Each row below holds a small network's activations on one input, seen along a few directions.
In each table, some parts of the input vary, and every possible input appears once, in random order.
A made-up example of a description, with smaller parts first: one of 8 places around a ring, together with either a single point or one of 11 places along a line or (one of 2 separate values, together with one of 6 places along a line).
Shared parts are said once, and a part with two or three values counts as separate values.
In the rows, 128 means zero.

Other details of the inputs vary at random and push rows far along two fixed directions, the same in every table; ignore that.

Table:
r1: [147 180 186  86 107 142 167 140 129  99  56  96]
r2: [142 135 191  86 100 139 151 116 155 123  56 114]
r3: [115 177  56 149 126 101 138 148  86 147 139 150]
r4: [118 142  70 141 108 102 129 122 113 164 114 159]
r5: [129  71 174 131 175 166 104 129 157 104 188  91]
r6: [121  51 140 141 162 154  98 109 160 139 167 120]
r7: [113 176  56 147 123  98 134 145  88 149 138 150]
r8: [112 137  70 135 111  98 131 126 114 164 114 162]
r9: [130 151  59 157 117  90 136 150  78 127 136 170]
r10: [120  50 137 138 165 156 101 111 160 142 162 121]
r11: [123  81 153 139 172 161 100 123 148 115 188  99]
r12: [115 164  52 141  90  81 136 128 102 168 107 173]
r13: [114 158  49 138  97  87 141 130 101 169  97 168]
r14: [131 164  83 156  96  92 120 127  95 128 142 171]
r15: [144 152 186  83  88 131 161 120 150 123  37 116]
r16: [115 167  75 138 119 101 135 140 100 138 138 141]
r17: [126  51 151 140 154 152  95 108 165 133 173 119]
r18: [123  78 153 137 169 159 102 126 149 112 189  99]
r19: [136 158 101 152  98 102 120 124 103 121 136 160]
r20: [138 136 183  89 106 139 153 116 152 126  50 114]
r21: [114 123 104 140 146 125 115 134 120 132 172 129]
r22: [143 165 182  93 116 142 156 137 134 102  74  94]
r23: [116 122 104 141 149 126 115 135 121 132 173 128]
r24: [122  65 140 132 149 143 108 115 157 137 153 124]
r25: [121 116 120 137 154 136 117 138 124 125 170 121]
r26: [125  57 154 139 151 148  91 106 165 134 180 124]
r27: [139 169 186  92 115 141 155 129 135 104  76  98]
r28: [116 166  52 144  93  87 135 123 101 171 103 170]
r29: [120 136  95 142 141 121 126 143 111 130 160 131]
r30: [114 172  60 142 119  96 135 144  94 144 141 148]
r31: [127  74 171 134 176 169 100 120 156 107 187  91]
r32: [160 163 197  91 101 133 168 140 121  82  46 117]
r33: [126  58 150 143 153 150  91 104 163 136 179 124]
r34: [119  93  96 145 132 123 110 119 134 152 151 144]
r35: [140  62 146 156 171 154 102 131 131  99 186 123]
r36: [114 195  50 139 104  88 144 144  83 147 119 153]
r37: [129  73 175 132 180 168 105 132 154 105 190  94]
r38: [118 166  75 138 122 106 135 142  99 139 136 139]
r39: [145 167 187  94 120 149 157 136 133 102  72  94]
r40: [134 180  78 150  81  85 131 131  89 126 122 172]
r41: [118  49 139 136 166 154 101 112 160 142 164 123]
r42: [122 101 103 149 129 124 105 111 136 152 155 144]
r43: [157 156 210 100  88 133 142 119 140  84  79 120]
r44: [147 157 191  86  81 129 156 115 152 120  43 116]
r45: [131  94 156 134 167 159 115 135 142 109 172  99]
r46: [113 106  90 133 130 116 123 123 129 159 129 150]
r47: [122 114  94 145 116 113 113 116 129 153 144 149]
r48: [130 163  77 156  92  87 121 131  95 126 144 172]
r49: [143 168 185  93 117 145 155 131 135 104  73  94]
r50: [124  70 141 136 149 146 104 111 155 141 157 126]
r51: [118 116 123 135 150 133 114 130 129 124 171 120]
r52: [143 156 185  88  91 132 156 114 148 126  41 118]
r53: [141 139 190  89  97 135 149 114 155 124  58 116]
r54: [141 168 186  91 118 143 155 132 135 105  75  97]
r55: [117 177  55 151 126 102 137 148  86 147 138 148]
r56: [120 138  95 145 144 125 122 137 112 134 157 127]
r57: [124  96 156 128 157 151 112 129 146 111 170 102]
r58: [143 181 190  82 106 137 165 138 133 102  58  98]
r59: [113 105  79 138 130 113 122 125 127 159 134 152]
r60: [139  83 139 150 160 142 113 135 122 103 169 131]
r61: [119 190  59 140 113  93 148 153  85 143 122 150]
r62: [161 143 194 101 112 141 158 139 125  80  65 112]
r63: [140 129 183  84 106 143 155 120 154 124  45 110]
r64: [121  81 154 137 172 159 101 123 148 115 189 102]
r65: [120 140 100 141 144 126 126 139 111 133 155 130]
Description of these inputs: one of 5 places around a ring, together with either one of 2 separate values or one of 5 places along a line or one of 6 places along a line.
Question: The inputs of r36 and r51 match in every part but the place on the ring of 5. If r40 is changed in the same way as r36 into r51, which row does it become?
Answer: r43
Question: The inputs of r38 and r49 match in every part but the place on the ring of 5. If r1 is changed in the same way as r38 into r49, which row does it become?
Answer: r39
Question: List by row number the other rows that have the place on the ring of 5 in common with r20.
Answer: r3, r7, r14, r27, r33, r41, r50, r52, r54, r60, r64, r65
Question: A walk changes only the place on the line of 5. It starts at r47 and steps to r17. List the rest of the walk in order.
Answer: r34, r13, r63
Question: Which other rows does r51 become when the place on the line of 6 takes its other values? List them by row number.
Answer: r21, r23, r25, r37, r58
Question: Which other rows does r19 become when the choice among 2 separate values takes its other values? List them by row number.
Answer: r35

Table:
r66: [130 129 193  80 130 158 150 122 165 130  72  84]
r67: [138 147 191  82 122 155 162 119 153 131  39  91]
r68: [114 153  73 115 115 101 159 145 105 160  76 148]
r69: [125 180  78 148 125 107 134 150  83 118 149 138]
r70: [124 165  91 129  77  87 133 119 113 149  98 170]
r71: [126 163  90 132  75  85 135 118 114 148  96 169]
r72: [126 108 104 169 170 140 101 141 109 110 214 125]
r73: [134  90 204 123 177 175 105 134 153  78 197  77]
r74: [124 207  89 131 108  97 148 153  84 116 125 135]
r75: [122 112 104 163 168 135 100 143 112 112 220 121]
r76: [123  71  92 175 187 133  95 153 107 103 238 136]
r77: [131 161  89 134  76  88 134 119 112 150  94 171]
r78: [106 168  46 136 117 101 146 135 101 179 100 152]
r79: [144 101 170 121 107 135 120 106 153 118 108 133]
r80: [134 158  88 141  78  93 135 117 108 148  88 175]
r81: [126 157 193  67 116 149 162 124 159 130  52  87]
r82: [110 113 129 113 145 137 128 125 151 150 129 108]
r83: [ 87  56  29 180 188 127  80 124 127 182 238 143]
r84: [161 120 209  88  85 131 156 118 150  96  38 132]
r85: [147  78 206 138 184 183 104 128 149  76 188  81]
r86: [154  51 221 125 138 170 102  94 179 103 129 111]
Question: The inputs of r74 and r71 match in every part but one. If r75 is changed in the same way as r74 into r71, which row does it become?
Answer: r77
Question: Describe the family of inputs behind these rows.
Answer: one of 3 separate values, together with either a single point or one of 6 places along a line
Question: A walk changes only the place on the line of 6. It starts at r81 and steps to r82. List the rest of the walk in order.
Answer: r66, r83, r78, r67
